Here are a small network's activations along a few directions, averaged over the inputs that share one value of a field.
Values that are neighbours, or in one group, have similar rows; names and order tell nothing.
(in the rows, 500 means zero)
Strong random noise was added to every row along 2 fixed directions; ignore it. To show where, here is one row again and again, with new noise each time:
[530 122 632 599 770 447 510 611 649 513 613 517 683 436]
[526 668 650 363 445 433 365 422 434 214 563 507 390 558]
[523 438 671 436 523 395 486 572 478 342 555 430 454 481]
[522 620 673 360 422 396 431 500 412 243 542 437 364 524]


N, 18 values:
n12: [404 643 394 579 399 556 311 544 522 456 355 548 438 407]
n11: [517 563 570 386 511 476 673 625 498 462 443 562 426 438]
n15: [487 533 437 507 541 445 212 206 437 297 538 660 485 544]
n14: [449 558 345 539 458 593 172 178 453 528 516 571 544 664]
n18: [532 527 424 598 469 513 469 610 440 418 443 280 304 368]
n16: [370 342 491 649 470 579 567 614 496 897 437 383 595 541]
n3: [536 622 410 598 604 766 507 458 672 635 569 900 810 675]
n10: [627 297 509 574 636 465 679 521 705 459 579 483 635 487]
n1: [566 859 393 349 553 575 486  11 594 283 575 829 620 790]
n5: [439 444 355 564 332 368 795 652 410 754 421  61 423 456]
n13: [560 774 517 380 467 682 428 479 530 485 379 758 467 549]
n17: [634 462 468 642 745 496 399 567 583 570 440 678 527 416]
n8: [458 513 545 529 367 378 725 342 357 602 513 232 456 496]
n6: [321 868 354 499 303 619 200 360 348 544 445 580 310 549]
n4: [568 504 507 349 335 470 869 735 435 576 525 421 450 493]
n9: [427 392 484 491 405 378 444 305 407 463 596 449 451 548]
n7: [553 417 562 412 588 460 429 498 553 395 612 490 526 451]
n2: [462 349 521 474 571 656 484 751 555 572 401 515 587 341]
Each value of N is a pair of two hidden parts, and every pair occurs once (3 first parts, 6 second parts).
Question: n3 and n2 share the first part; n3 and n1 share the second. Which value has the first part of n1 and the second part of n2?
Answer: n7
Question: n11 and n5 share the first part; n11 and n13 share the second. Which value has the first part of n13 and the second part of n5?
Answer: n16
Question: n15 and n9 share the first part; n15 and n12 share the second. Which value has the first part of n12 and the second part of n9?
Answer: n6

C, 16 values:
c14: [414 245 554 558 605 537 501 744 594 775 374 455 600 420]
c1: [566 585 715 266 358 425 691 645 314 304 384 355 294 451]
c11: [595 396 678 429 597 501 719 718 442 627 546 517 561 318]
c5: [504 245 551 555 578 532 784 687 575 647 404 532 622 421]
c3: [535 642 496 464 653 462 410 321 596 355 683 569 493 599]
c13: [459 560 348 554 622 535 283 138 505 426 617 630 634 658]
c2: [457 624 447 515 396 629 625 518 455 463 490 544 493 645]
c6: [629 510 534 438 702 526 376 373 591 365 664 663 586 578]
c7: [446 550 473 562 369 572 573 438 508 648 439 389 466 467]
c4: [501 524 439 513 433 409 368 433 426 480 492 375 470 490]
c15: [391 343 427 616 401 589 524 544 497 614 426 434 478 425]
c12: [491 420 397 579 542 360 583 450 603 510 658 469 528 516]
c10: [480 384 637 451 470 375 515 780 538 541 434 305 401 322]
c16: [510 394 427 619 540 582 569 457 574 734 543 571 700 569]
c8: [476 397 407 580 530 484 484 726 494 468 436 542 501 440]
c9: [549 516 470 568 554 467 218 314 513 408 449 600 484 512]
C is arranged as a ring.
Question: How many steps from neighbour to neighbour lead from c10 to c1, at the fewest?
Answer: 7
Question: Name the neighbours of c2, in listed order.
Answer: c5, c16
Question: Name the neighbours of c12, in listed order.
Answer: c3, c13

B, 18 values:
b10: [594 558 525 502 577 431 478 262 460 357 601 485 524 622]
b8: [609 231 544 600 778 497 409 386 705 412 702 638 650 537]
b11: [538 414 526 486 662 516 489 627 569 354 514 556 546 333]
b12: [442 494 373 460 318 492 823 707 377 580 404 323 467 536]
b2: [522 561 364 606 520 574 518 245 481 549 560 628 600 572]
b3: [346 512 426 615 580 660 328 398 652 673 375 786 665 510]
b6: [405 700 404 542 302 514 442 493 439 505 440 310 354 585]
b15: [577 510 663 446 334 405 665 958 393 428 419 443 372 350]
b14: [464  95 420 787 658 423 528 597 546 715 513 308 618 390]
b13: [572 593 605 493 619 505 232 361 604 202 528 493 453 477]
b18: [538 373 639 357 363 327 806 620 390 561 502 350 487 475]
b1: [582 620 602 223 308 486 631 655 480 437 416 541 397 490]
b9: [407 437 424 525 513 470 229 508 450 512 494 437 353 465]
b4: [436 739 396 595 355 701 451 406 524 547 443 585 548 538]
b16: [573 804 545 342 607 540 357 292 535 236 596 770 489 646]
b17: [573 851 550 258 283 572 663 460 358 385 432 461 331 565]
b5: [369 648 449 505 506 677 104 275 465 539 521 748 519 565]
b7: [457 417 501 474 515 292 567 404 453 700 552 305 459 528]
Each value of B is a pair of two hidden parts, and every pair occurs once (3 first parts, 6 second parts).
Question: b3 and b1 share the first part; b3 and b9 share the second. Which value has the first part of b9 and the second part of b1?
Answer: b8
Question: b6 and b11 share the first part; b6 and b4 share the second. Which value has the first part of b4 and the second part of b11?
Answer: b15
Question: b2 and b18 share the first part; b2 and b7 share the second. Which value has the first part of b7 and the second part of b18?
Answer: b10
